Each row below holds a small network's activations on one input, seen along a few directions.
In each table, some parts of the input vary, and every possible input appears once, in random order.
Descriptions start from the smaller parts, as in this example, which fits no table here: values(3) and (point or ring(11) or (ring(5) and line(6))).
Shared parts are said once, and a part with two or three values counts as separate values.

Other details of the inputs vary at random and push rows far along two fixed directions, the same in every table; ignore that.

Rows:
r1: 35, 10, 24, 39, 27, -9, 49, -21, 57, -34, 8, 5, -21
r2: 2, 3, -5, -10, -64, -25, -47, -19, -20, 114, 38, 16, 3
r3: 17, 3, -16, -2, 17, 23, 36, 11, 32, -63, 6, -3, 21
r4: -12, -18, 26, 40, 13, -36, 51, -18, 41, -21, -28, 6, -39
r5: -17, -20, 7, -7, 16, 10, 10, 6, 5, -41, -58, 16, 3
r6: -10, -32, 21, 16, 22, 8, 11, 13, 10, -23, -33, -28, 18
r7: 18, -7, -32, 16, -35, -21, -65, 17, -17, 78, 12, 19, 10
r8: 34, -19, -30, 7, 5, -5, -50, -8, 3, 88, 50, 50, 22
r9: -24, 15, -15, 3, -44, -10, -58, 14, -17, 99, 36, 39, -33
r10: -14, -4, -31, -16, -4, -29, -82, -8, 3, 99, 13, 43, 19
r11: -1, -13, -12, 55, 23, -32, 46, 34, 35, -35, 6, -5, 13
r12: 12, -20, 7, 31, -34, -28, 16, -1, 36, -23, -21, -14, 26
r13: 9, -4, 17, 34, -4, -24, 35, 15, 39, -41, 24, 5, -52
r14: -13, 32, -39, -79, 12, 113, -27, -13, -90, -59, -2, -29, 37
r15: 13, -23, 42, 14, 26, -25, 48, 13, 46, -8, 6, -16, -29
r16: 4, 27, 22, 29, 19, 28, 26, -39, 10, -44, -20, -13, -7
r17: -6, -30, 10, 35, -5, -53, 40, 10, 43, -12, -20, -14, 36
r18: 5, 17, -11, 39, 8, -15, 67, -8, 64, -26, 11, -17, -19
r19: -8, -12, 14, -7, 25, 6, 43, -23, -7, -51, -27, -11, -40
r20: -19, 5, 4, 31, 21, 10, 27, 23, -5, -65, -19, -11, 27
r21: -11, -15, 1, 59, -12, -25, 17, 35, 59, -44, -26, 11, -13
r22: -9, -6, -1, 13, 28, -12, -5, -23, 21, -58, -30, -12, 14
r23: -35, 30, 36, -88, 14, 98, -31, -5, -93, -22, -37, -37, 1
r24: -11, 15, -23, 7, -3, -18, -11, 13, -27, 86, 59, 18, -8
r25: 10, 4, 3, 41, 15, 5, 5, -5, 46, -15, -32, 17, 21
r26: 18, -46, 25, 17, 35, -17, 34, 28, 45, -34, -9, -15, 5
r27: -1, 1, 8, -108, 10, 73, -22, -3, -102, -58, -6, -27, 52
r28: 15, 3, 16, 8, 28, -44, 25, -25, 49, -28, 12, 3, -30
r29: -13, 24, -16, 2, 2, 33, 18, 12, 27, -43, -29, -2, 28
r30: 15, 12, 1, 12, -13, 3, -7, 28, 11, -45, -50, -8, 4
r31: 28, 9, 36, -13, -17, -3, 48, -10, 18, -68, -4, -24, -13
r32: -10, 23, -10, -81, 27, 93, -30, 18, -114, -64, 14, -7, 37
r33: -4, 57, -7, -98, 11, 111, -11, -21, -87, -54, 19, -20, 6
r34: 7, -22, -10, -32, -4, -24, -32, -11, -20, 108, 47, 54, -30
r35: -33, 73, -6, -85, -4, 112, -22, -18, -80, -38, -17, -19, 12
r36: 1, -26, -48, -5, 6, -41, -67, -17, 0, 93, 40, 29, 12
r37: 13, -7, 37, 6, 6, -48, 69, 2, 43, -27, 7, -15, -7
r38: -8, -33, 27, 37, 19, -25, 28, 33, 62, -8, -42, -10, 10
r39: 20, -26, -4, 14, -24, -23, 22, 2, 26, -32, -8, -20, 18
r40: -24, 21, -8, 17, -9, -15, -19, 8, -26, 82, 45, 22, -2
r41: -3, -21, -16, 29, 1, 5, 13, 19, 7, -69, -6, -13, -12
r42: -13, 37, 0, 12, 1, 26, 36, -17, 17, -35, -5, -20, -4
r43: 20, 16, 15, 53, -18, -35, 29, 5, 37, -21, -22, -16, -37
r44: -15, -6, 3, -4, -32, -47, -16, -11, -11, 111, 35, 11, 11
r45: -21, 6, -12, 19, -36, -9, -42, 0, -22, 66, 38, 20, -34
r46: 38, 7, -19, -13, -35, -31, -54, 14, -19, 113, 56, 33, -28
r47: 19, -14, -38, 13, 6, 7, -45, -17, -8, 74, 32, 29, 23
r48: -6, 0, -1, 33, -9, -10, 26, 5, 15, -34, 13, -13, -49
r49: -1, -54, -43, -3, -3, -33, -43, -1, -11, 103, 24, 46, -1
r50: 16, 0, 13, 11, -30, -25, 35, -13, 23, -11, 4, -24, -15
r51: 15, 29, 17, 27, -21, -20, 17, 15, 32, -17, -35, -9, -33
r52: -1, -23, 4, -6, 10, -13, 39, 6, 3, -51, -20, -34, 32
r53: -19, 37, -5, -90, 29, 73, -41, -53, -98, -49, -6, -32, -10
r54: -22, -6, -6, -21, -17, -19, -40, -8, -17, 115, 9, 54, -25
r55: 15, -14, -2, -16, 38, -9, -1, -15, 18, -64, -7, -2, 8
r56: -31, 20, 7, -97, -6, 76, -36, 0, -99, -37, -40, -26, 56
r57: -16, -24, -35, 28, -36, -20, -66, 19, -14, 78, 38, 36, 2
r58: 36, -23, 7, -1, -20, -19, 17, 9, 30, -35, 1, -5, 20
r59: -5, 2, 23, -12, 5, -13, 52, -11, -4, -34, -8, -39, -2
r60: -38, 43, -4, -68, 14, 96, -38, 21, -107, -54, -27, -9, 43
r61: -5, 5, -25, 36, 1, 1, 20, 4, 44, -14, -2, 0, 27
r62: -15, -7, 42, 11, 19, 9, 31, -4, 6, -22, -24, -37, -17
r63: 13, 21, -22, -74, -3, 88, -54, 3, -113, -66, -27, -38, 14
r64: 24, 10, -23, 2, -30, -22, -34, 4, -19, 74, 29, 4, -31
r65: 11, -11, 18, 35, -29, -36, 33, 16, 67, -38, -41, -7, 19
r66: -18, 21, -6, -15, -2, -26, -48, -25, 5, 78, 11, 29, -14
r67: 14, -7, -2, 56, 17, 1, 6, -16, 39, -15, -17, 9, 23
r68: -1, -46, -19, -8, 8, -8, -38, 17, -13, 86, 24, 1, 16
r69: 7, 25, 25, 48, 13, -6, 35, -20, 60, -14, -25, 8, -15
r70: -16, 49, 22, -91, -40, 82, -33, -23, -90, -33, -29, -28, 11
r71: 49, -13, -4, 18, -3, -23, 5, 29, 27, -36, -9, -1, -5
r72: -20, 19, 39, -10, -4, -12, 51, 0, 14, -39, -36, -26, 3
r73: -3, -18, 26, 8, 23, -3, 35, 1, 12, -2, -4, -37, -24
r74: 10, -47, -23, -29, 6, -14, -38, 4, -19, 65, 26, 52, 2
r75: -10, 10, 16, 32, 20, -41, 20, -36, 44, -24, -12, -8, -24
r76: -13, -44, -28, 4, -9, -26, -48, -3, -16, 95, 9, 47, 8
r77: 9, 14, 23, 37, 24, -30, 67, 23, 40, -41, 23, 0, -21
r78: -27, 30, -10, 2, -16, -15, -32, 22, -21, 107, 39, 41, -2
r79: 9, -28, -29, 1, -20, -12, -53, 28, -11, 50, 55, 39, -6
r80: 21, 8, 9, 51, 23, -9, 47, -30, 50, -23, 0, -7, -21
Each input here is: values(2) and line(4) and ring(10).
Question: Changing only the line(4) part turns r44 into r72. The same change can be made to r7. Which row results?
Answer: r30
Question: Changing only the line(4) part turns r8 into r47. The same change can be made to r79. Which row results?
Answer: r41
Question: Changing only the line(4) part turns r50 into r2. The same change can be made to r36. Which row results?
Answer: r22
Question: Which other rows does r66 become when the line(4) part takes its other values? List them by row number.
Answer: r28, r53, r75
Question: A walk changes only the ring(10) part. It starts at r30 and steps to r21. List the rest of the walk in order.
Answer: r60, r29, r25, r10, r5, r38, r56, r65
Question: Which other rows does r64 become when the values(2) part takes its other values? List them by row number.
Answer: r63

Rows:
r81: -13, 3, -10, -24, -6, 15, -32, 1, -35, 36, 9, 12, 8
r82: 1, 1, 3, 6, -4, -1, 5, 1, 10, -3, -8, -1, 4
r83: 2, -5, 0, 3, 4, -7, 11, 5, 8, -5, 6, 1, 2
r84: 0, 9, -16, -25, -9, 16, -34, -7, -30, 31, 16, 10, 11
r85: 0, 4, -4, 7, 0, -1, 8, 3, 9, -7, 3, 0, 5
r86: 1, 11, 7, 4, -5, -3, 12, -4, -1, -4, 2, -5, -19
r87: -1, -6, 1, 5, 1, -9, 3, -5, 7, -4, -8, -4, 2
r88: -8, 3, -7, -23, -5, 16, -35, 1, -33, 37, 8, 11, 7
r89: -12, 38, 31, -67, 19, 86, 19, -21, -73, -118, -37, -46, -6
r90: 2, -6, 0, 7, -7, -13, -1, 3, 8, 0, -4, 0, -2
r91: 9, -8, 1, 7, 3, -9, 8, 2, 15, 0, 4, 4, -1
r92: 0, 2, 1, 4, -4, -6, 3, -2, 10, -4, -8, -1, 5
r93: -2, -6, 4, 0, 0, -8, 11, 5, 5, -3, -3, -2, 3
r94: 0, 2, 4, 8, -2, -4, 6, 5, 10, -2, -7, -3, 6
r95: -2, -4, 4, 6, 2, -2, 2, 2, 8, -3, -10, 4, -2
r96: -3, -4, 1, 7, -5, -7, 5, 7, 3, -6, -4, -3, 0
r97: 5, 3, -2, 13, 1, -6, 6, 4, 16, 0, 3, 2, 3
r98: -5, 12, 9, 1, 3, 0, 9, -6, 6, -2, 0, -2, -20
r99: -4, -1, -3, 7, 7, -2, 6, 4, 7, -7, 1, 4, -2
r100: 2, -6, 6, 0, 2, -6, 8, 6, 6, -2, -5, -3, 3
r101: -8, 2, -9, -24, -7, 11, -35, -4, -29, 33, 6, 13, 5
r102: 2, -7, 4, -3, -1, -10, 5, 0, 8, -4, -6, -2, 1
r103: 1, 0, 0, 8, 9, -1, 3, 4, 7, -6, -1, 4, -2
r104: -2, -5, 4, 8, 4, -5, 5, 0, 5, -2, -7, -6, 3
r105: -2, 17, 10, 2, -4, 1, 12, -8, 5, -3, 2, -5, -12
r106: -1, 1, -16, -23, -3, 13, -35, -11, -32, 34, 18, 9, 8
r107: -1, 0, -14, -22, -3, 19, -34, -8, -34, 36, 17, 8, 7
r108: 7, -4, -5, 11, -2, -12, 2, 2, 12, -5, 3, 2, -5
r109: 6, -4, 3, 2, 6, -4, 8, 4, 7, -5, 4, 0, 1
r110: 1, -9, 2, 12, 1, -10, 6, -2, 14, 4, -6, -2, 1
r111: 2, -1, -3, 5, 6, -4, 2, -2, 9, -8, -2, 6, -4
r112: 6, -1, -2, 9, 1, -3, 3, 7, 5, -8, 2, -2, -3
r113: 1, -2, -4, 8, -1, -4, 6, 7, 5, -9, 5, -1, -2
r114: 3, -2, -1, 8, 6, 0, 4, 1, 10, -6, -2, 6, -4
r115: 3, -8, 5, 0, 0, -5, 7, 2, 8, -2, -6, -2, 1
r116: 1, -4, 4, 9, -4, -7, 3, 8, 6, -5, -5, -4, -1
r117: 2, -5, 3, 8, -6, -4, 2, 4, 6, -6, -7, -2, -2
r118: -1, -6, -4, 14, 5, -10, 9, 0, 13, 1, 6, 0, 1
r119: -4, 2, 1, 6, -4, -4, 8, 4, 8, -3, -5, -2, 7
r120: 3, -3, -1, 9, 8, -2, 5, -1, 6, -5, 2, -4, 1
r121: -7, 12, -4, -21, -9, 10, -27, -14, -33, 49, 23, 6, -9
r122: 7, -4, -3, 8, -2, -1, 3, 3, 6, -9, 1, 0, -4
r123: 6, 3, -2, 7, 0, 1, 5, 0, 11, -6, 0, 2, 3
r124: -5, -8, 0, 12, 1, -13, 9, 1, 11, 4, -3, -3, 3
r125: 7, -5, 0, -1, 4, -7, 6, -1, 8, -8, 2, 1, 0
Question: Changing only one part turns r90 into r102. The same change can be made to r112. Which row results?
Answer: r109
Question: Describe the family of inputs behind these rows.
Answer: values(5) and (point or (values(2) and line(4)))
Question: Which other rows does r84 become when the values(2) part takes its other values? List them by row number.
Answer: r92
Question: Which other rows agree with r124 in the values(5) part? List them by row number.
Answer: r87, r104, r106, r107, r110, r118, r120, r121
Question: Which other rows does r101 become when the values(2) part takes its other values? List them by row number.
Answer: r111
